A small network was shown many inputs. Here are its activations along a few directions, one row for each input.
Each table varies a few parts of the input and shows all the possible inputs, shuffled.
A made-up example of a description, with smaller parts first: one of 4 places along a line, together with either a single point or one of 9 places around a ring or (one of 2 separate values, together with one of 8 places around a ring).
Shared parts are said once, and a part with two or three values counts as separate values.

Other details of the inputs shift rows strongly along three fixed directions, in all tables alike. That doesn't count.

A family of inputs:
r1: [-27  -2  31 -40 -29  20  29 -15 -23   7 -19  -3  22 -16]
r2: [-56 -18  28 -60 -30 -43 -15  -6 -27  14  -9 -10  19  38]
r3: [-17   0   0  -7  -9  40  20 -18 -14 -13 -23  13  10 -19]
r4: [  5   5   0  13  13 -42 -21   7  21   3  24   6 -15  -1]
r5: [ 17  -8  16 -15  -6  48 109 -55 -31  43 -14  -8  -4 -24]
r6: [ 10  11 -21   2  24 -46  15  16  21  47  21 -27 -15  62]
r7: [ 14  -6  -9  18   8 -22 -54  21  17 -37  28   4 -19  -7]
r8: [ 25  19  -1  32   8  -1 -33  22  23 -43  16  34  -2 -66]
r9: [ 26 -10 -10   4   9 -21  13 -11  19  27  31 -26 -32  31]
r10: [-56  -6   6 -42 -15 -12 -51  28 -34 -31 -29   0  44  24]
r11: [ 45  16 -26  51  28  45  32   1   9  -3   9  20 -15 -45]
r12: [-51 -17  10 -42 -14 -20 -48  34 -40 -34 -29   5  44  21]
r13: [  9  14   5 -11  10 -58   1   7  42  51  27 -20 -21  35]
r14: [-49 -20  12 -36 -23  -6 -39  11 -30 -34 -31  18  29  -4]
r15: [ 42  32 -29  55  37  59   1  15  10 -46   3  33  -1 -59]
r16: [  0   4 -10  23  11 -14 -84  32  28 -55  19   3 -17 -14]
r17: [ 24   7  -2  26   5  -9  -6  -3  27  24   7 -16 -23  30]
r18: [ 10 -11  -3   2  -3  49  62 -24 -35  11 -17   6  19 -25]
r19: [ -8  -7  -2   2 -13  36 -13   1 -31 -56 -24  38  22 -58]
r20: [ 42  16 -29  51  31  26 -10  26   1 -48   7  34   4 -56]
r21: [-30  -1  23 -24 -16  49  29 -28 -29 -14 -26   9  20 -32]
r22: [ -6 -30  28 -32 -36  13  67 -39 -36  49 -26 -33   9  45]
r23: [-14 -19   5 -23 -14  12  41  -4 -49  -6 -23  -3  39   1]
r24: [-32  -4   1 -15  -7  21  -7   5 -16  -6 -18   5  22   7]
r25: [ 17   6 -12  14  13  -1 -23  -3  25  -3  22 -18 -25   7]
r26: [  4   6 -18  31  12 -25 -69  34  17 -55   9  37  -3 -35]
r27: [ -7 -19  17 -12 -32  -5  -2  -5 -22   0 -17  -9  11  21]
r28: [-48 -19  29 -31 -41 -10 -60  16 -30 -30 -31   1  25  25]
r29: [  8  -5  -2 -13  -4  48  89 -41 -29  49 -17 -17  11   6]
r30: [ 47  -7 -11  16  16  12  64 -33  17  42  27 -32 -38  13]
r31: [ 10  11  21  -5 -12  72  62 -30 -18  -3 -22  12  13 -67]
r32: [  8   6   9 -14  10 -61   0   7  39  50  28 -17 -18  37]
r33: [ 52   4  -8  59   5  21  -4   5   9 -28   9  23 -15 -40]
r34: [  2   7 -18   2  16 -52  -8   6  35  39  18 -16 -26  48]
r35: [ 36  34  -1  34  17  46  29  -9  31  -5  10  18 -15 -59]
r36: [  1   2  -9   0  14 -29 -30   7  41  16  27 -32 -34  48]
r37: [ 13  -2 -17   2  16 -44  16   4  18  53  28 -16 -12  54]
r38: [ 21  22  -7  11  20  -9  33 -22  28  44  20 -13 -31   9]
r39: [  9  -6 -19   9  17 -58  -3  14  22  40  26 -15  -8  46]
r40: [ -2  17 -21  25  17 -11 -67  25  28 -37   2  24  -9 -22]
r41: [-38  -4  18 -30 -14 -16  -4  -8 -12   9  -8  -7   6  11]
r42: [-54 -16  30 -29 -38  -1 -61  10 -21 -32 -35  -2  28  30]
Each input here is: one of 6 places along a line, together with either one of 2 separate values or one of 5 places along a line.
- The inputs of r28 and r17 match in every part but the place on the line of 6. If r11 is changed in the same way as r28 into r17, which row does it become? => r29
- List by row number the other rows that have the place on the line of 6 in common with r4. => r7, r8, r23, r26, r33, r39
- Which other rows does r9 become when the choice among 2 separate values takes its other values? List them by row number. => r27
- Which other rows does r17 become when the choice among 2 separate values takes its other values? List them by row number. => r25

A family of inputs:
r43: [-26  25   3  -8   7  15 -45  16  11 -34  -6  21  13 -37]
r44: [-33  -5  35 -31 -30  18   3 -10 -24 -36 -23  25  28 -58]
r45: [ 26 -28  -2  -3  -9  12  66 -33 -26  28   8 -22  -4  20]
r46: [ 20  35   3  25  21 -67 -49  17  75  18  50  14 -45 -11]
r47: [  5  11  -1 -10  17 -92 -14  12  50  57  45 -20 -27  47]
r48: [ -5 -17  20  -7 -29  15 -17 -10 -18 -35  -6   1   6 -20]
r49: [ 22 -11 -10  11   5  11  46 -17 -13  35  -4 -24  -7  44]
r50: [ -2 -21   3   1 -17  26 -20   5 -38 -55 -15  13  16 -26]
r51: [-23 -14  34 -19 -35  27 -21 -14 -19 -44 -21   3   7 -27]
r52: [-17  -9  -6  -7  -7  44 -19   1 -26 -38 -23  -2  16  -3]
r53: [-13  -3  -8  11  -3  38 -62  22 -22 -78 -18  21  18 -29]
r54: [-32  14 -14  -5  13 -26 -46  40  -2 -19 -10  19  25  18]
r55: [ 33  36 -42  56  52 -44 -54  50  48  -9  28  24 -17  -2]
r56: [ 18   7 -27  10  27   5  56  -8  -2  32   5   0   1   2]
r57: [ 13   0  25  -2 -16  10  35 -44  24  43   9 -30 -36   9]
r58: [ 42   3  13  36 -10  23   4 -26  23 -16  17  13 -38 -58]
r59: [ 36   2 -28  44  24  43  19  -5  -1 -14   3   3 -15 -11]
r60: [-25 -20   1 -27  -9  -9   9   5 -42 -14 -15  18  37 -12]
r61: [ 10  -1   7   1  -7  24  33 -30   8  22   3 -28 -17  16]
r62: [ 18  15 -16  14  31 -70 -27  30  49  27  44  -2 -28  23]
r63: [ -35   30   10   -5   13  -49 -103   40   50  -34   16   17   -4   -6]
r64: [ 28  20 -15  23  29  24  28   1  13   5  12  13  -9 -40]
r65: [  9   1  17  -5  -9  21  39 -37  16  30   1 -31 -29  17]
r66: [ 50   3 -21  54  13  47  11   4  -5 -22  -9  15  -3 -24]
r67: [ 10  24  17   6   5  15  28 -25  28  26   9   7 -22 -40]
r68: [ 53  -4 -12  50  11  39  13  -6   5 -27  18  11 -21 -48]
r69: [ 29  39 -40  47  56 -34 -44  41  56  -4  36  15 -27  -5]
r70: [-27 -27  -2 -16 -14   6 -21   5 -35 -23 -20  -7  21  26]
r71: [ 47  14 -24  56  20  25  -4  14  13 -10   2   4 -14   4]
r72: [-11 -10  -3   5 -14  47 -21   9 -32 -33 -36  11  27   2]
r73: [ -5 -32  11  -3 -30  11  -9   6 -47 -26 -27   8  29   2]
r74: [ 19  12 -39  16  38 -83  -7  28  40  41  39  -5 -22  48]
r75: [-29  19  20  -8  -5  12 -59  16   6 -64 -13  36  16 -64]
r76: [ 25  31 -32  39  39  42  11   7  15 -22   5  25   2 -52]
r77: [ -5   5  19 -31  -6 -20  65 -32  16  60   6 -23 -13  17]
r78: [ -3  -9   5   8  -9 -44 -89  26  20 -39  20   4 -12   0]
r79: [-34   1  -6 -21   2 -81 -49  44  10  23   4  -3  22  64]
r80: [ 22  14 -23  17  26 -80  -7  33  36  48  31  -2 -10  56]
r81: [-17   3  18 -17 -13  10 -18   6 -18 -37  -9  28  22 -52]
r82: [ 11 -14   2 -20  -8 -13  86 -19 -31  60 -11  -8  21  27]
r83: [ 44  -6 -30  49  18  36  15  -3  -5 -26   6  13 -12 -26]
r84: [-33 -24   8 -31 -26   8  15  -9 -42  10 -32 -25  25  58]
r85: [ -4  -2  23 -19 -21  16  37 -48  24  53   0 -40 -31  32]
r86: [  6 -13   2 -11  -3  15  45 -26   0  43   4 -39 -18  45]
r87: [ 41  10   9  33   2  50  22 -26  18 -12   7  -2 -33 -46]
r88: [ 17   7  16 -10  -1 -13  53 -28  14  34  14  -2 -14 -19]
r89: [ -3  18 -32  -1  40 -72  -8  25  41  56  30 -18 -18  72]
r90: [  8  15   5 -13  11  -3  51 -22  13  51  11 -17 -12   6]
r91: [-26 -26 -11  -7  -4 -62 -67  30  -5 -16   9 -10   5  56]
r92: [-47  11  37 -38 -24  14  -6 -16  -3  -1 -17   9  14 -25]
r93: [ 21 -17  25  -7 -23   9  56 -43   1  27   9 -23 -21  -1]
r94: [-31 -21  -2 -26  -8 -63 -59  23   3   2  10 -30   0  74]
r95: [ 37   8 -24  34  21   2  28  12  -5  -7   8  29   6 -39]
r96: [ 25  37  -4  28  25  45  16 -12  35 -13   4  23 -17 -65]
r97: [-44 -35  23 -47 -35  13   4 -13 -41   2 -24 -26  22  34]
r98: [-17  -5  11 -10 -22  60 -14 -12 -18 -40 -25  -1  11 -29]
r99: [ 30  22 -23  26  34  21  31   3   6   2  12  13  -5 -33]
r100: [-27  24 -27  10  29 -43 -85  55  24 -22   1  21  14  20]
r101: [  0  21  19 -16  -4 -28  27 -20  34  48  16 -10 -27   2]
r102: [-17 -10  -2  -2  -3 -46 -88  37  18 -31  15  -8  -9  29]
r103: [ 18  22  -1  10  14  -3   9   2  20   2  12   9 -13 -33]
r104: [ 28 -24   2   5  -5  -1  47 -24  -2  32  15 -25 -19  16]
r105: [-34  -6  11 -35 -15   2  11  10 -41   9 -35   7  41  16]
r106: [ 36 -23 -13  17  -2  -9  54 -18 -15  33   8 -18  -5  35]
r107: [-43 -28   6 -36 -27  21   8  -8 -46   6 -39 -21  31  51]
r108: [-50 -17  18 -57 -16 -35   2   5 -18  27  -7 -15  24  35]
r109: [ 52   1 -24  49  17  27  22  -1  -4  -9   3   6 -17 -11]
r110: [  7 -11  33 -17 -32  21  55 -54   2  40   1 -25 -24   7]
r111: [ 17  -2  -2  -6  10 -16  47  -9  -1  34  16  -3  -5  -8]
r112: [ -1  28  16  -8   0  42  41 -34  17  25  -8   4 -13 -42]
r113: [-42 -28  16 -66 -24 -32  36  -8 -48  28 -16 -14  37  33]
r114: [ 46   7  12  43  -7  37   5 -25  25 -20  17  17 -37 -65]
r115: [ 51   7   6  43   1  37  12 -21  20 -26  15  11 -34 -61]
r116: [-14   4  32 -11 -24  13 -16  -8  -5 -35  -8  37  10 -78]
r117: [-11   2  -3  -6   1  26  -8  14 -31 -44 -16  30  29 -52]
r118: [-17  -2 -17  -3  14  -9 -27  26 -16 -31  -9  28  22 -19]
r119: [  5  26 -42  21  49 -48 -28  31  46  30  28  -2 -18  39]
r120: [ 19  26 -19  22  30  39  26  -3  17   0   6  14  -4 -38]
r121: [ -3 -25   3  11 -20  24 -10   6 -46 -45 -23  15  26 -14]
r122: [ 10  12 -10   1  13   4  59  -5  -3  49  -8  -5  12  29]
r123: [ 16  -4  -9  -1   4  26  38 -23  10  36   4 -34 -22  30]
r124: [-28  -3  22 -12 -22  42 -38  -9  -4 -43 -21   2   5 -23]
r125: [ 36 -21 -23  27  14 -15  15  -2   0  11  19  -7 -16  20]
r126: [ 21  -8   9   0 -10   6  44 -31  10  35  13 -32 -25  19]
r127: [-16  -1  -5  -6  -6  13   5  17 -35 -28 -25  27  37 -25]
r128: [-51  -8  10 -53 -19  -3  28   0 -34  40 -38 -14  45  52]
r129: [-23 -17   3 -18 -15  15 -35   9 -35 -41 -23  -2  18   5]
r130: [-19 -22   1  -8 -17 -38 -36  21 -14   5  -9 -16  15  66]
r131: [-29  -4   9 -20 -10 -52 -83  22  23  -9  11 -23 -11  49]
r132: [-32 -14  10 -28 -17  -6   7  11 -48 -12 -26  17  44  -2]
r133: [-37   0  35 -24 -34   8 -42 -12   5 -16 -10  -9  -7   2]
r134: [ 51  -6 -18  58   6  29   5  10  -6 -30  -1  21  -2 -31]
r135: [-23 -14 -15   0  -6  43 -30   7 -31 -47 -27   8  22  -5]
r136: [-42 -21  17 -59 -22 -19  21  -2 -47  11 -18  -4  38  21]
r137: [-52   0  24 -60 -21  -4  21 -14 -18  23 -22 -16  25  21]
r138: [-27  21  -9   0  21 -39 -87  50  29 -27  15  14   2   0]
- What do these inputs look like to the network? => one of 2 separate values, together with one of 6 places along a line, together with one of 8 places along a line
- The inputs of r89 and r59 match in every part but the choice among 2 separate values. If r111 is changed in the same way as r89 into r59, which row does it become? => r104
- The inputs of r95 and r106 match in every part but the choice among 2 separate values. If r69 is changed in the same way as r95 into r106, which row does it become? => r53
- The inputs of r66 and r105 match in every part but the choice among 2 separate values. If r102 is changed in the same way as r66 into r105, which row does it become? => r108
- A walk changes only the place on the line of 8. It starts at r134 and steps to r121. List the rest of the walk in order. => r91, r50, r68, r48, r115, r114
- Which other rows does r56 become when the choice among 2 separate values takes its other values? List them by row number. => r70
- Which other rows does r55 become when the choice among 2 separate values takes its other values? List them by row number. => r49

A family of inputs:
r139: [-14   8   0  -3  10  15 -21  -5  -8 -32  -1  46  -2 -81]
r140: [ -2 -16  -3   7 -11  45  30   0 -26  12  -7  -5  35   5]
r141: [ 45  22  -2  16  19 -19  18  -4  36  45  38   5 -20 -29]
r142: [  3 -16  13  -5  -4  -8 104 -30 -20  97  -9 -42  -6  96]
r143: [  0 -14  -5 -22 -14  34  50   1 -63  15 -21  10  42 -25]
r144: [-33  -1 -39 -11  14 -55 -70  20  25  21   3 -34 -22  89]
r145: [ 60 -47   1  16 -14   5  43 -25  -1  19  26 -26 -22   3]
r146: [ 50  22 -26  44  23 -20  45  14  23  22   0  12  -9  19]
r147: [  7  -4 -13  -1 -10  37  10  25 -22 -37 -24  30  45 -32]
r148: [-60  -1  38 -43 -38 -66 -60  27   5 -19 -24  10  25  26]
r149: [-77  -1  43 -52 -19 -38 -69  19   7 -22   4 -20  13  30]
r150: [  4  10 -19  -6  21  14  20  18 -10 -35  -8   8  17 -15]
r151: [-22 -13 -18  10  19  -3 -10   3   6   9   5   4   6  36]
r152: [  6  -9 -11  -1 -11  49  -2   3 -27  -1 -26 -11  17  10]
r153: [-39 -13  46 -86 -17  -4  96 -49 -45  67 -12 -42  11  16]
r154: [  4  11 -16  19  19  59 -42  11 -18 -73 -21   5  16 -30]
r155: [ 41  36   2  52  20 -23 -26   6  27 -14  21  44 -16 -60]
r156: [ -7  -1 -10 -12  16  30  23   3 -56 -30 -11  12  36 -42]
r157: [  -8   11  -17   18   24 -105  -80   59   12    9   17   12    1   50]
r158: [-33 -60  29 -21 -47 -67 -71  17 -25 -40 -11 -18   5  43]
r159: [ -9  16  11 -29   7 -33  22  -4  32  20  16 -24  -7  15]
r160: [-10 -53   5 -27 -42  -8  24 -39 -37  -1   4 -16  -3  30]
r161: [ 10   7  -6  23   8  -8 -41  16   1  -4 -22  -3  -7  42]
r162: [ 44  36   0  54  12  -4 -41  -1  52  -3   7   7 -48 -12]
r163: [ 20  24 -21  24  19   9 -14 -16  51  15  15  -7 -60 -10]
r164: [-15 -11 -26  -3  12  26   8  -1 -46 -26 -17  35  31 -47]
r165: [ 29  25  18  52   3   6   9  -9  35   9  16  15 -27 -16]
r166: [ 14   5 -49  13  30 -33  15  12  31  23  12   6 -11  30]
r167: [  8 -38  20 -23 -32  36  43 -35 -57 -32   1 -19   6 -12]
r168: [ 29  13  11  22   1  17  39 -18  40  56  32 -15 -21   0]
r169: [  4  10  15  -9 -23  33  -7  10   9 -40 -11  34  25 -70]
r170: [-20  -5   3   3  15  36   6   9 -25 -26  -4  -5  21   0]
r171: [-77 -14  23 -38 -26 -12 -39  -3  -4  -4  -9  -1   7  16]
r172: [ -7  20  19  -7  -2  54 -30 -17   2 -58 -14  -3  -3 -53]
r173: [  9  11 -10  -8  12 -12  55 -26  42  44  14   0 -31   0]
r174: [ 45  31  -7  33   8  14 -35   7  57  13  22  -5 -42 -20]
- What do these inputs look like to the network? => one of 4 separate values, together with either a single point or (one of 2 separate values, together with one of 4 places along a line)
- The inputs of r146 and r150 match in every part but the choice among 4 separate values. If r165 is changed in the same way as r146 into r150, which row does it become? => r149
- A walk changes only the place on the line of 4. It starts at r174 and steps to r168. List the rest of the walk in order. => r169, r141
- A walk changes only the place on the line of 4. It starts at r155 and steps to r148. List the rest of the walk in order. => r165, r162
- List by row number the other rows that have the choice among 4 separate values in common with r171. => r139, r144, r151, r160, r163, r164, r166, r173
- Which other rows does r141 become when the choice among 2 separate values takes its other values? List them by row number. => r143
- Which other rows does r160 become when the choice among 4 separate values takes its other values? List them by row number. => r145, r158, r167
